[[ 155  -51 -522   66 -203   -2    2  105   12 -335  -42  108  284  -66
  -109]
 [  45 -127  526 -118  185   61   74  180  -48  510 -102  159  130 -420
   -67]
 [ -74  -91   83  -51   16 -299  360   93  -38  160 -197 -100 -146  148
   109]
 [ 359 -181 -190  363  -71 -257 -501 -612    4 -156 -238  223  583  605
    80]
 [   5   74  656   -2  281  321   23 -373   20  363  -61   77  -62 -258
  -264]
 [  27  100  576  130  213  265  -12 -216  -92  418 -221 -107 -114  396
   -60]
 [ 338  214  451  293  224  123  209 -212   92  337   56  248  447  217
   -62]
 [ 266  103  113  -83   11  203 -285  171   74   27  146   76  391   31
   160]
 [ 202   37 -259 -267   31   77 -127  100  -26   57 -236  119  212 -678
  -333]
 [ -56  106 -287  596 -154  -74  414  129   42 -352  178  -19 -151  801
   116]
 [-140  149  -41  223   58    2  -28 -134   39   23   38  -33 -338  381
   132]
 [ 300  -34 -217 -616  -86 -149  296   71  -14 -203  -43  112  498 -589
   -35]]
Read off the entry just left of the largest entry.
Answer: -151
Read off the entry just right of -156.
Answer: -238
Read off the entry just left of 510.
Answer: -48
The entry just right of the smallest entry is -333
Read off the largest entry.
Answer: 801
Read off the smallest entry.
Answer: -678
The entry just right of -338 is 381
The entry just left of -14: 71
Read off the entry just left of -34.
Answer: 300

data =
[[125, 160, 147, 184, 116, 140, 146, 217, 180, 90],
 [146, 140, 135, 152, 131, 128, 136, 146, 148, 134],
 [120, 131, 146, 98, 146, 113, 98, 138, 129, 132],
 [130, 160, 146, 188, 114, 138, 149, 215, 183, 91],
 [177, 181, 184, 180, 174, 183, 184, 183, 177, 169],
 [50, 95, 130, 87, 192, 184, 138, 110, 80, 156],
 [92, 84, 102, 53, 140, 115, 106, 43, 65, 155],
 [125, 100, 56, 175, 33, 129, 187, 77, 107, 77],
 [124, 133, 157, 95, 175, 104, 81, 149, 138, 156],
 [105, 80, 36, 180, 12, 141, 211, 52, 79, 58],
 [123, 141, 177, 84, 205, 96, 60, 168, 146, 173],
 [130, 137, 159, 106, 184, 106, 81, 156, 144, 165],
 [113, 144, 155, 108, 214, 179, 60, 153, 93, 184],
 [166, 178, 184, 170, 169, 170, 171, 182, 168, 159],
 [154, 166, 168, 148, 155, 167, 153, 164, 155, 147]]
Counting starts at 0.
The entry in the bottom-left corner is 154
The entry just left of 171 is 170
The bottom-right entry: 147
Read off the entry just left of 87.
Answer: 130
Read off the entry in row 2 and column 0.
Answer: 120
Read off the entry at row 0, column 0.
Answer: 125
The entry at row 0, column 1 is 160
The top-right entry -> 90
The largest entry -> 217
The bottom entry of the column that holds the largest entry is 164
Read off the entry directly below 87.
Answer: 53
Read off the entry directly above 52.
Answer: 149
Read off the entry just right of 133.
Answer: 157
Read off the top entry of the column that holds the smallest entry.
Answer: 116
Read off the entry directly above the smallest entry.
Answer: 175
Read off the entry at row 0, column 2.
Answer: 147
Read off the entry just left of the largest entry.
Answer: 146
Read off the entry directly above 188.
Answer: 98
The entry directly below the largest entry -> 146
Read off the entry in row 1 and column 0.
Answer: 146
Read off the entry just right of 43.
Answer: 65
Read off the bottom entry of the column that holds the smallest entry.
Answer: 155
Read off the entry just left of the smallest entry.
Answer: 180
Read off the entry just left of 188.
Answer: 146
Read off the smallest entry.
Answer: 12

Questions about the table below. Indices start at 0.
1) Which number is the entry in the bottom-right corner?
2) Which number is the entry just left of 382?
3) Which number is the entry in the top-right corner?
4) Which number is the entry in row 2 and column 0?
5) Which number is the entry just right of 339?
6) Which number is the top-left entry?
7) Which number is the entry in row 1 and column 0?
8) Which number is the entry at row 1, column 2?
[[227, 304, 344, 334, 386, 374, 274, 345, 536],
 [137, 292, 306, 334, 296, 300, 266, 353, 611],
 [185, 357, 245, 350, 296, 291, 266, 370, 185],
 [578, 359, 245, 334, 312, 397, 266, 373, 506],
 [896, 363, 342, 334, 417, 419, 444, 370, 170],
 [445, 439, 245, 334, 296, 278, 266, 433, 170],
 [344, 363, 374, 334, 296, 300, 372, 360, 165],
 [462, 472, 245, 334, 269, 300, 266, 388, 170],
 [589, 452, 245, 334, 296, 300, 266, 370, 168],
 [298, 363, 245, 339, 296, 278, 266, 370, 170],
 [392, 346, 245, 334, 296, 300, 266, 370, 455],
 [540, 382, 274, 334, 296, 300, 354, 370, 126]]
1) 126
2) 540
3) 536
4) 185
5) 296
6) 227
7) 137
8) 306

Questions about the row below.
1) The smallest entry?
2) The entry just left of 2.303?
[ -9.681 -11.096  10.163   2.303  -0.908   4.262]
1) -11.096
2) 10.163

m =
[[ 0.08 -0.06 -0.10 -0.14 -0.10  0.02 -0.08 -0.11 -0.04  0.02 -0.17 -0.08]
 [ 0.06 -0.06 -0.11 -0.12 -0.10  0.03 -0.07 -0.10 -0.04  0.02 -0.17 -0.08]
 [ 0.08 -0.06 -0.10 -0.14 -0.10  0.02 -0.08 -0.11 -0.04  0.02 -0.17 -0.08]
 [-0.07  0.05  0.10  0.10  0.10 -0.04  0.06  0.09  0.03 -0.03  0.16  0.07]
 [-0.08  0.05  0.12  0.11  0.11 -0.04  0.06  0.10  0.03 -0.03  0.18
   0.09]]
The entry just left of the largest entry is -0.03
The entry just left of 0.16 is -0.03
The entry just right of 0.12 is 0.11
The entry just left of 0.12 -> 0.05

Questions about the row below.
1) Which number is the entry just right of 36.6?
2) Which number is the 2nd entry from the right?
3) Which number is the entry just right of the centre entry?
4) Which number is the centre entry?
5) Which number is the third-last entry?
6) Which number is the 1st entry from the right?
36.6	64.4	-54.9	17.0	-3.8	8.8	-19.2	52.2	-6.5
1) 64.4
2) 52.2
3) 8.8
4) -3.8
5) -19.2
6) -6.5

Questions about the array below.
1) What is the third largest entry?
2) What is the fifth entry in reading order?
[[-21.0  -3.2 -15.3  17.2   4.2  -4.0   1.5  -7.6  -3.3  -4.5  -1.8  -0.8
   -6.7  -1.1  38.2 -10.6]
 [ 33.0   3.7  29.5 -24.0  24.9 -15.0  35.6 -20.9 -15.3 -12.2  -6.0   1.0
  -15.0   8.6 -51.1   3.9]
 [ 31.3  -4.5 -18.7 -28.8 -37.3  22.1 -54.9  30.8  21.7   9.1   1.6   4.6
   23.0   8.6 -40.5  13.1]
 [ 21.1   1.8 -36.8  -5.2  21.8 -11.4  14.2 -14.6 -15.3   7.9   7.8  10.2
  -18.0   5.9  -6.1  -0.7]
 [ -5.2   5.4 -31.1 -25.7  20.7 -12.2  29.2 -19.1  -6.6  -9.3  -5.7  -2.7
  -10.1  -3.1   2.6   3.1]
 [-14.6   9.9 -31.9  -8.9 -15.2   8.8 -10.2  15.9   6.5  -3.4   3.5   0.6
    5.1  -2.0  -1.4  14.6]
 [ 15.3   4.6 -14.4 -21.7   0.9  -9.6  18.0 -16.6 -11.7 -18.9  11.3  -4.8
  -11.9  -1.4  -8.3  -8.7]
 [-12.0   5.0   8.9  24.6  -4.9   1.6   4.1   1.3  -7.4 -21.4   9.8   9.5
  -10.2   0.9  18.2  27.0]
 [-19.4  -1.0   5.0  10.0   1.6  -2.7  12.3  -5.1  -7.3  30.0  -1.7   3.7
   -5.6  -8.9  15.0  -1.8]
 [ 17.6  -1.4  11.8   3.2   0.5   3.4   2.0   8.7  10.3  12.3   0.8  -1.9
    3.6  -1.0   6.1 -16.6]]
1) 33.0
2) 4.2

Read these off the array that follows. Rows and columns are numbered from 0.
1) Which number is the bottom entry of the column that holds the smallest entry?
2) Which number is the entry just right of -67.3?
3) Which number is the entry just right of -62.4?
4) Which number is the entry directly below the largest entry?
5) Which number is the entry just right of -11.9?
6) Which number is the entry in row 2 and column 0?
7) Which number is the smallest entry?
8) Which number is the entry in the top-left corner?
48.9	-42.4	2.4	-29.5	-55.3	17.2	56.5	23.4	32.3
-28.9	23.7	65.0	-51.1	-60.9	-51.7	1.8	13.3	1.8
-30.3	-21.1	39.2	-67.3	-11.9	-50.0	-25.5	37.4	-29.6
38.2	39.0	-13.4	48.3	-27.9	20.9	-12.2	-12.7	19.2
11.1	-56.8	-29.7	17.7	-7.8	39.2	-55.4	41.2	-54.6
38.9	-0.5	8.1	33.1	-66.5	59.9	-62.4	28.6	25.6
1) 33.1
2) -11.9
3) 28.6
4) 39.2
5) -50.0
6) -30.3
7) -67.3
8) 48.9

Questions about the array below. Indices start at 0.
1) Report the entry in the bottom-left corner.
2) Report the top-left entry.
3) Report the bottom entry of the column that holds the largest entry.
4) Report the entry at row 1, column 0.
5) Report the top entry of the column that holds the largest entry.
6) Report the entry at row 0, column 2.
7) Report the bottom-right entry.
8) Report the entry at row 2, column 0.
[[3, -7, 19, -10, 10, 6],
 [6, 12, -1, 28, -1, 4],
 [-22, -1, 13, -5, 17, 9],
 [-3, -7, 8, 6, 17, -3],
 [21, 4, -11, 9, -1, 4],
 [4, 4, 12, -13, -2, -2],
 [2, 26, 1, 7, -20, 3],
 [12, 3, 14, 19, 16, -37],
 [8, 13, 15, 11, 12, 12],
 [17, -5, 13, 15, 5, -4],
 [-4, 11, 9, 10, 2, -8]]
1) -4
2) 3
3) 10
4) 6
5) -10
6) 19
7) -8
8) -22
